These are the activations of a small network on made-up records, seen along a few directions, one row for each record.
Each row is followed by the record's values for the fields Z, C, K, Y, J, W, T.
A field that a record lacks is written absent.
The largest differences between rows may come from other fields.
Strong random noise was added to every row along 13 fixed directions; ignore it. To show where, here is one row again and again, with new noise each time:
[ -47  176  -56 -101   -1 -196   32  215 -234   19   49   98  219 -578
 -115   40 -220 -100 -417  -96 -313  -82  496  285  393]
[ 234  208   22   63 -134 -211  289  209   21 -197  107  257   -2  201
 -211  -41    1    1   50  207  164   76 -214 -265  -29]
[ 288   31  235  -48 -108  -75   27  -85   41    8   47  214 -152   41
 -173   -9 -185  101  -29  207  190    1  115 -260  122]
[-363  328   17 -264   55  -63 -276 -220 -280  125  499  -32  245  -23
  -13 -103  241 -275  -88  -87 -414  -44  -99  568  -75]
[ 118  184   94   16   64 -442  106  279 -213 -253   53  248  136  -25
  109 -315  269  -33   -5  -10 -136 -115 -121  396  -23]
[-377  182 -229 -175   62  301  -41  142   36  177 -303   36 -256  126
  192  206 -283  -62  298 -119  -83    6  184  -63 -116]
[ 208  -25 -220 -343 -194 -232  191  196 -201 -324 -685 -384  -63 -120
  110 -226 -341 -154 -432  110  201 -374  557   22  237]
[ 176 -315  199 -206  -33  -40  -93 -392  -69    0  -15 -161  189   -4
   16 -176   34   65 -442  264  231 -273   21   93  132]
[-219  114  123  121 -208  -77   90  121 -171  -59  -97 -145 -106    7
  218  388   33  -49 -154   69  -80   71  -89  256   88]
[ -50 -232 -219  326  -30  110 -265  101 -176   80 -260 -453 -114  -74
 -104  284   78   -8   77   32  149   33 -154 -143  -39]
[  92 -247 -149  536   56   63 -147  248 -529 -125   76 -289  -45 -458
  -99   18  372  106 -184 -141 -355   76   -1  -96  -62]
[ 125   69 -214  -80  197   50 -115   14   97  -71  308  229  -11  408
 -268 -364  212 -246  201  -17  -55 -241  195   34 -130]
[ 281 -343 -192  142  137  -35   95  -41  123  217  -58  137 -139  133
 -286 -207   -2  125   38  293   97   98 -332 -357 -355]
[ 127  -94  446  -88   -7  -71  -69 -116  166  388 -244  267 -177  -48
  337   -1 -144  285  146  118 -105  111  -54  108 -243]
[ 297   27   29  190 -268   -8  105   82  373  270  184   88   -6   53
 -471  398 -238 -139 -153  243    9  165  259 -260  123]

[ -66  279 -188  132   98 -292  110  495 -300 -487  -48  137  -33   47
  109 -140  227 -112  109 -176  -28 -202   68  340  151]  (Z absent; C c2; K k2; Y y2; J j1; W w3; T t3)
[-124  498  175  -94 -232  -65   93  158   14  170  205  152  158 -276
  -71  292 -180    5   67   -5 -240  375  -46  -39  -13]  (Z absent; C c2; K k2; Y y1; J j2; W w2; T t3)
[-174 -392 -377  176  418   56 -306   -1   78  207 -226   26 -204   28
 -173   37  -34   37  202   44  225 -117  -79  106   25]  (Z absent; C c2; K k2; Y y2; J j1; W w3; T t3)
[-343  503  297 -350 -267  155  -39 -281 -200    8  221 -143  159  -39
  162  222 -125  -23  -11  -35  -39  184 -178   22   37]  (Z z2; C absent; K absent; Y absent; J j1; W w2; T t2)
[  46  144   54  261 -258 -230   49  240   53   92 -113 -150 -178   22
  -42  334  -12 -152  110   74   33  185 -168  119   26]  (Z absent; C c1; K k4; Y y1; J j2; W w2; T t3)
[-130 -162 -224   48  160   33  -76  -17  178  188   88   34   40  -82
 -201  196  -53  -71  -57   94    4   11  101   57   98]  (Z z2; C absent; K absent; Y absent; J j2; W w3; T t3)
[  63   25 -264 -127   69  153   -1  127 -230  -46 -254 -153  -21  -99
  153 -423   35  139  140 -126 -258   26  -70 -287 -529]  (Z absent; C c2; K k2; Y y2; J j1; W w3; T t3)
[  12  100  166 -100  -76 -207  136  107  -24  207 -363   95 -169    9
  421 -143  -27  143  174   66 -120   80 -304  217 -421]  (Z absent; C c1; K k2; Y y1; J j1; W w2; T t3)
[  99 -208 -117  506  -24  240  -33  148  101  -55  202 -150  -50   -9
 -231  285  234   55  -60  -19 -259  218  144 -252  -64]  (Z absent; C c1; K k5; Y y2; J j1; W w3; T t2)
[ -20 -178  165  135  107  318  -94 -142  113  207  438  167  132   83
  -17   27  339   24   18 -135 -151  -39  -27  -22  -61]  (Z absent; C c2; K k1; Y y1; J j2; W w3; T t3)
[ 299  -25 -104  103  -81  188  323  332  238 -205   32    9  257  107
  168 -228  238  -56 -149 -166 -461  -77  411 -119 -350]  (Z z2; C absent; K absent; Y absent; J j2; W w3; T t3)
[ 150 -143 -172  126  211   -6 -547  -94 -391 -268   31 -257   35  -10
 -122 -470  348   66  274 -123  125 -214 -152  -52 -163]  (Z absent; C c2; K k3; Y y2; J j1; W w3; T t3)
[ 322    2  197  -81  -94   48 -207 -135  -89 -279  -77 -135 -156  107
  -30 -189   -6   -1  117  -92  281 -211  436 -229  208]  (Z z2; C absent; K absent; Y absent; J j1; W w2; T t2)
[ 590  275  241    7 -401 -136 -185  -39 -310 -219   39 -312 -250  -63
 -242 -220  -11   17  142   -7    2  121   99 -535 -183]  (Z z2; C absent; K absent; Y absent; J j1; W w3; T t3)
[ 334  159 -106  237 -261   24   37  235  -14  -54   85 -237   76  217
  -96 -138  304  -64  263    4 -289  227 -199 -214 -614]  (Z absent; C c2; K k2; Y y2; J j1; W w2; T t2)
[ -81  232  -43 -236 -370  299   83 -271  -83  115   42 -358 -167  178
   49  115 -273  -93  -48   40 -229  244 -133 -323 -416]  (Z z1; C absent; K absent; Y absent; J j1; W w1; T t1)
[ 206 -219  106  339   26 -326 -435  -38   52   76  -74 -271 -180  207
 -221   90  271  -82  344  164  412   17 -433  177   25]  (Z absent; C c1; K k4; Y y1; J j2; W w3; T t3)
[-188   63   24   13  164  -57 -365 -239   77  182  213  103 -171  146
 -203   36  -21  -58  297  -76   55  116 -196  163   29]  (Z absent; C c1; K k5; Y y2; J j1; W w3; T t3)
[ -29  330  -35 -329 -155  -50 -327 -305 -219 -223  306 -399  127   60
 -166 -169  133 -191  -55  101  -79   81   18  -50  -84]  (Z absent; C c1; K k5; Y y2; J j2; W w3; T t3)
[ -65   44  235 -306  -53  162   49 -253 -117  -53    4  -42   56  103
  358 -183   73   87 -105  -37 -108 -155   14   -1 -158]  (Z z2; C absent; K absent; Y absent; J j1; W w3; T t2)
[-281   44  210 -178  269   15   67 -147 -309 -313  131  291  152  -41
  319 -285  161  241  -28 -179  128 -137 -307  120  230]  (Z absent; C c1; K k2; Y y2; J j1; W w3; T t2)
[ 227 -349   -7  341  141  -55  241   39   24  -76  215  148  212 -300
 -214 -124  183  185 -330   10  -80  189 -214 -273   -1]  (Z z2; C absent; K absent; Y absent; J j2; W w3; T t3)
[ -40   -2  160 -137  -71   88  207  -33  481  357 -274   85  139  201
  293  136 -129  121  193  102   41  186 -299 -106 -384]  (Z z2; C absent; K absent; Y absent; J j1; W w2; T t2)
[  80 -364  169 -162  209  155 -236 -290  128  213 -269   -4    7   26
  308 -363   13  164  155 -192   79 -253   20  164 -184]  (Z z1; C absent; K absent; Y absent; J j1; W w2; T t1)
[ 458   20 -208 -114  -82  120   94  134   13 -254  -91   24  203  144
 -250 -422  -72   12   84  -37  337 -250  131 -622  -65]  (Z absent; C c1; K k2; Y y1; J j1; W w3; T t3)
[  32 -132  -91  250  263  222 -515  -90  430  496  331  209   63   94
 -328   83   35 -120  407 -173 -156    2  144  199  -54]  (Z absent; C c1; K k2; Y y2; J j1; W w2; T t1)
[-374  -11  -93   37    5  219  253  -80 -302 -393  239  -56  275   77
   29  221   99   43 -301   30  190  -77 -403 -112  256]  (Z z1; C absent; K absent; Y absent; J j1; W w1; T t2)
[ -72  137   14  -93 -166  122  -72 -136  -96  141   59 -298 -285  146
   92    5   93 -153   57  -36 -284   39  121   21 -221]  (Z absent; C c1; K k2; Y y2; J j1; W w2; T t2)
[   1  166 -514  -78 -100 -158  157  296 -154  -78 -189 -317  102 -282
 -226 -112 -150 -185 -246  -13 -281   68  154 -102 -106]  (Z absent; C c1; K k5; Y y2; J j1; W w3; T t3)
[  19  -14 -138  264  -83 -332 -107   85  -86 -118 -133 -273 -409  101
 -193  166   26 -195  -37  149  -43  123   25  252   59]  (Z absent; C c1; K k5; Y y2; J j1; W w3; T t2)
[  69   11 -175   45  -15  458  112  243  192  -77 -250  -26  156  341
  221  -23  155   61  412 -171  188 -185  -78 -404 -303]  (Z z1; C absent; K absent; Y absent; J j1; W w2; T t3)
[-159  241  -47  -78  -70    7  200  -37  157  164  175  311 -232   80
 -243  156 -321 -117   -3   42 -154  238  102 -126   27]  (Z absent; C c2; K k2; Y y2; J j1; W w2; T t2)
[ 116 -357   65 -224   41 -233  211 -205  330  315 -247   18  -93  273
  221 -201   33  -63 -236  349   88 -170 -121  381 -188]  (Z absent; C c1; K k4; Y y1; J j2; W w3; T t3)
[-285  223 -284 -237  154 -145 -172  210 -113  172 -259 -109   40 -270
   94 -112 -150 -166  120 -305 -263  -12  221  375  -40]  (Z absent; C c2; K k2; Y y2; J j1; W w3; T t3)
[  65  -53  410  -82 -244  -34  243 -177   35  -18 -391   34 -152   69
  355  142 -279  227  -68  115  302  111 -221 -152   43]  (Z z2; C absent; K absent; Y absent; J j1; W w2; T t2)
[ 180  172  146  -94 -269 -285 -292  -20   83   21 -215 -599  220   54
  117 -177  135 -263  126 -202 -126   94  -26  238 -301]  (Z z2; C absent; K absent; Y absent; J j1; W w3; T t2)
[ -38 -259   15  120  -17  -27  434  161  269  116 -209  246  -76  -35
  244  221 -132   67 -340  141 -230  -38  264  223  111]  (Z absent; C c1; K k2; Y y2; J j1; W w2; T t2)
[ 112   33  -67  285   79 -162   -1  155  -73 -261  370  145   99    9
 -364   32  269 -195  -82  -32  105 -219  178   95  403]  (Z z2; C absent; K absent; Y absent; J j1; W w2; T t2)

Here are new rows. What are their fields?
[-117   79 -206  152   40  -40 -515 -285 -204  175  514 -163  -76  -37
 -642  189   11 -367   15   46   23    1   29  197  349]  (Z absent; C c1; K k2; Y y2; J j1; W w2; T t2)
[ 212 -211 -240  240  114 -164  193  319  -17   25 -172  -59  178  -84
  -66 -234  243   -4    0   18  -24  -13 -275   -4 -190]  (Z absent; C c1; K k4; Y y1; J j1; W w2; T t2)
[ -33   88  -41 -231   78  -16 -160 -266 -123   53   83  -34 -252   41
 -183 -127  -97  -47  100  113  127   57  -90 -147  -42]  (Z z2; C absent; K absent; Y absent; J j2; W w3; T t3)
[-206  321   -9   96 -131  196   80  112 -140 -327  457   93 -174  182
 -204  396   98 -212  -16  -15   77  -56  212  -90  457]  (Z absent; C c1; K k4; Y y1; J j2; W w3; T t3)
[-593  154   54   73    7  417 -237   16 -222  -39   45 -266   26 -168
  334  498  122    3  158 -391 -130   74  149  108  207]  (Z z2; C absent; K absent; Y absent; J j2; W w2; T t2)
[-577    8  282  169 -143   30  121 -129  -39  -52    7   35 -542  354
  377  670  -27  -75 -146   77  -54  140 -133  568  214]  (Z absent; C c2; K k2; Y y1; J j1; W w3; T t3)
[ -43 -107  -87   94  313  356  169  227   85  -10  -75  319 -213  186
  315 -176  186  199  335 -233 -277  -30  134 -202 -357]  (Z z2; C absent; K absent; Y absent; J j1; W w3; T t2)
[  42 -143  235  142  103  190 -137  -93  101  214  259  125  285 -262
   46   74  189  177  -65  -78 -347  164   24  -17 -124]  (Z z2; C absent; K absent; Y absent; J j2; W w3; T t2)
[-131 -107 -229   46  166   90  -41   29   82  271 -209  -12 -155 -124
 -164  161 -238   57  164   35   88  160  -61 -210  -23]  (Z z2; C absent; K absent; Y absent; J j1; W w2; T t2)
[ -59 -262  -89  191  387  131 -139   29 -144   -7  263  265 -103   13
   -3 -212  314  -77  -34 -192 -234 -312  255  348  161]  (Z absent; C c1; K k4; Y y1; J j1; W w3; T t2)
[ 209 -150   75 -209  159  118 -104 -413 -134  -44  279   33 -180  -27
 -225 -468   65  105  -46   75  -24  -62  170 -380 -110]  (Z z2; C absent; K absent; Y absent; J j1; W w2; T t2)
[-120  101 -638 -226  199 -352  239  139  228 -194  -54  124  121  305
 -519 -177 -282 -438 -117  174  358 -210  -47  164  246]  (Z z2; C absent; K absent; Y absent; J j1; W w3; T t3)
[-259  -78 -247  -62  249  -81  -89 -132   11   42  -11   19   25   26
 -194    8 -109  -79   85    5  313   35 -263  -19  157]  (Z z2; C absent; K absent; Y absent; J j2; W w3; T t2)
[-109 -125  243  -81  120  219 -460 -427  107  323  378  -69  -63   82
  -33   30  240  -36  160   -4  -43  -17   32  123  -19]  (Z absent; C c1; K k4; Y y1; J j2; W w3; T t3)
[   7   14  113  -36   -9  342 -254 -233 -180 -152  105 -135 -124  322
   81  -62  253   96  333  -14  252 -149 -134 -319  -46]  (Z absent; C c1; K k2; Y y2; J j1; W w2; T t2)
[ 163  -42   48   74 -106  105  -50 -115   39  190   21 -154 -316   29
 -164   66  -84   -2   68   15  -91  157  110 -360 -173]  (Z z2; C absent; K absent; Y absent; J j1; W w3; T t2)
[-551  107  129 -352  158  185 -210 -251  -48  199 -109   30   77  -56
  371  254 -138  107  178  -36  152  -53 -103  246  141]  (Z z2; C absent; K absent; Y absent; J j2; W w2; T t2)
[-359  -99 -360 -109   52  103 -265 -209 -376  -44 -168 -648   47 -188
 -179  123  -79 -112 -129   12  246  -16 -249 -141  111]  (Z z2; C absent; K absent; Y absent; J j1; W w3; T t2)
[  75   -4  186   -8 -220   68   73  -29  148  255 -121 -249  209   25
  277   97  157   34   15   -3 -196  114 -143  -25 -379]  (Z z2; C absent; K absent; Y absent; J j1; W w2; T t2)
